Each row below holds a small network's activations on one input, seen along a few directions.
In each table, some parts of the input vary, and every possible input appears once, in random order.
Descriptions start from the smaller parts, as in this example, which fits no table here: one of 3 separate values, together with either a single point or one of 11 places along a line or (one of 4 places along a line, together with one of 5 places around a ring).
Shared parts are said once, and a part with two or three values counts as separate values.

Other details of the inputs vary at random and push rows far along two fixed directions, the same in every table; ignore that.

Rows:
row 1: [-10 -36  43 -34 -23 -16 -39  36  -2 -70 -39 -30 -17]
row 2: [ 15 -17  44 -31 -13   3 -59  18 -25 -24 -24 -75  11]
row 3: [ 15 -11  62 -38 -34 -22 -23  41 -15 -34 -52 -24 -27]
row 4: [-58   3 -43  -5   4 -15  65  59 -55  17 -23 -13  41]
row 5: [-21   7 -77  48  12  33  51 -34  35  25  54  50  49]
row 6: [-21 -13  67 -30 -17 -47 -20  52   4 -32 -35 -41 -13]
row 7: [ 15  -2  25  17  21  -6 -47 -57  71   5  43  10 -52]
row 8: [-12 -47 -51   8  17  13  42  26 -93  -9 -32   7  10]
row 9: [ 30   2  18   6  14   5 -53 -62  63 -16  31  35 -50]
row 10: [ 34  30  36  -1  13 -15 -40 -51  62   2  23  48 -44]
row 11: [-39   5 -76  45  11  18  63 -34  32  29  67  42  22]
row 12: [ 17  22  45   2 -19 -23 -14 -36  81 -24  35  52 -24]
row 13: [ -3 -18  45 -34 -14 -12 -46  19 -28 -20 -12 -83 -16]
row 14: [  4  12  53 -44 -28 -20 -37  45  -3 -53 -49 -24  15]
row 15: [-11   2 -38   0  16   7  44  39 -84  33 -30 -15  56]
row 16: [ 23  15  19   6 -22  13 -38 -48  83 -42  41  30  -4]
row 17: [ 40  23  11   3  10  21 -64 -63  64 -16  29  27 -25]
row 18: [-10  12 -55  -8  34  12  27  40 -80  13 -59  19  33]
row 19: [-18   3 -75  48   1  32  66 -39  21  48  62  34   6]
row 20: [  0   4 -76  51   3  47  53 -39  24  44  49  42  33]
row 21: [ 23  15  52  16 -21 -20  -5 -36  78  16  42  19 -42]
row 22: [-23  12 -52  -6  38   8  26  43 -71  38 -47  -8  48]
row 23: [-40   4 -43  -3   6   0  52  59 -51  13 -35  -4  68]
row 24: [ 24  10  54 -41 -38  -5 -34  40 -14 -34 -54 -32  -2]
row 25: [-14  -7  31 -40   7 -10 -64  23 -15 -15 -29 -77 -25]
row 26: [ -2 -10  33  20 -11 -15 -21 -41  90 -20  55  13 -31]
row 27: [ -6  30 -53  41  20   4  68 -43  -2  67  65  45  15]
row 28: [ 34  41  42   5 -28   4 -22 -39  81  20  40   9   0]
row 29: [-37   1 -41  -3  -5   0  67  54 -66  36 -28 -20  24]
row 30: [ 13   4 -79  48  -1  51  54 -43  14  18  37  70  19]
row 31: [-35 -52 -49  19   4  10  59  46 -64  10 -31 -16   4]
row 32: [  4 -43  55 -20  -6 -21 -41  21 -27 -29 -22 -65 -31]
row 33: [ 51  12  25   9 -12  20 -46 -67  51 -21  46  20 -16]
row 34: [  0   6 -43  55  29  -5  73 -40  -2  58  54  64   1]
row 35: [ 23 -11  67 -38 -14 -30 -34  27 -36 -32 -42 -26 -23]
row 36: [ -4  -5  58 -34  15 -39 -45  36 -15  -7 -47 -45 -33]
row 37: [-27 -15 -70   2  39  28  13  33 -70  21 -40 -22  42]
row 38: [ 34  -8  28  12 -27  11 -24 -52  72 -22  38  31 -46]
row 39: [-41  11 -51  -9  36  -7  39  43 -74  42 -35 -16  20]
row 40: [ 32  10  59 -41 -18 -13 -45  25 -35 -33 -44 -34   2]
Each input here is: one of 2 separate values, together with one of 4 places along a line, together with one of 5 places around a ring.
The inputs of row 25 and row 39 match in every part but the choice among 2 separate values. If row 38 is changed in the same way as row 25 into row 39, which row does it become?
> row 3
The inputs of row 36 and row 7 match in every part but the choice among 2 separate values. If row 28 is changed in the same way as row 36 into row 7, which row does it become?
> row 20
Change only the choice among 2 separate values in row 13. List by row number the other rows that result.
> row 27
Change only the place on the line of 4 in row 23. List by row number the other rows that result.
> row 15, row 22, row 28

Rows:
row 41: [  7  25  26   3  11  -3 -56 -40  67  -3  35 -11 -22]
row 42: [ -6  17  37  -7  -1 -17 -42 -31  72   5  36  -9 -17]
row 43: [-12 -36   0  -9   2 -12  11  32 -60 -17 -43 -16 -22]
row 44: [ -5 -36 -16 -13  -6  25  -6  35 -48 -14 -37 -37  11]
row 45: [-10 -14 -14  -9  -2  16  -4  39 -51   2 -38 -58  15]
row 46: [ -9  24 -45  23   3   6  62   1   5  25  13  57  15]
row 47: [ -4   4  41 -35 -21 -17 -25  20 -11 -13 -11 -47  14]
row 48: [ -3  -8  47 -29  -4 -29 -24  17 -19   7 -19 -43 -27]
row 49: [  1  -6 -43  39  13   8  49 -16  -7  11  10  61  17]
row 50: [ -2 -15  49 -21  -9 -31 -12  28 -14 -14 -18 -34 -37]
row 51: [ -4  17  -9 -25   7   3  -6  45 -54   0 -57 -26  17]
row 52: [ 28  23  39  -7 -24  -3 -33 -31  62 -25   9  31 -26]
row 53: [ -9   1  -8 -18   2   4  -4  35 -62 -11 -32 -45  29]
row 54: [ 31  21  40   4   8 -10 -44 -50  42  12  35  -6 -47]
row 55: [-15 -40 -10  -7 -20  11  11  42 -44 -25 -44 -35   6]
row 56: [ -8  13 -35  28  20   1  50 -13  -6  47  20  42  31]
row 57: [-16 -10 -73  28  37  23  28 -26   5  16  25  45  14]
row 58: [ -9  32 -48  15  10   9  51 -13   4  47  15  51  25]
row 59: [  5  20 -46  36  32  14  36 -20 -14  38  16  37  27]
row 60: [ 20   6  27 -37  -9   3 -45  19  -8 -27 -40 -10  -6]
row 61: [ 17  19  47  -2 -29 -15 -20 -26  61 -20  45   1 -12]
row 62: [-37  -2 -53  34  20   1  54  -2  14  19  30  37  11]
row 63: [  5 -24  -2 -17  13   1  -8  40 -59 -15 -52 -14  20]
row 64: [-35 -34 -14 -13   6  -7   1  43 -38 -34 -47 -24   3]
row 65: [ 25  19  58   7 -14 -22 -20 -23  67  -7  32  17 -18]
row 66: [  3 -15  35 -23 -28  -7 -26  17 -13 -49 -22 -27   0]
row 67: [-16  -1 -51  29   1  21  52 -15   3  48  31  16  24]
row 68: [ 36  -2  38  -2   4  -3 -47 -51  42  -5  33  12 -50]
row 69: [ 35  11  33  -8 -14  10 -48 -48  50 -24  40   9  -9]
row 70: [-14  -7 -48  39  -6  19  63  -7  12  27  34  25  12]
Describe the family of inputs behind these rows.
> one of 5 places around a ring, together with either one of 2 separate values or one of 4 places along a line
The inputs of row 46 and row 60 match in every part but the place on the ring of 5. If row 62 is changed in the same way as row 46 into row 60, which row does it become?
> row 57
Change only the choice among 2 separate values in row 54. List by row number the other rows that result.
> row 41
List by row number the other rows that have the place on the ring of 5 in common with row 64.
> row 43, row 49, row 52, row 55, row 66
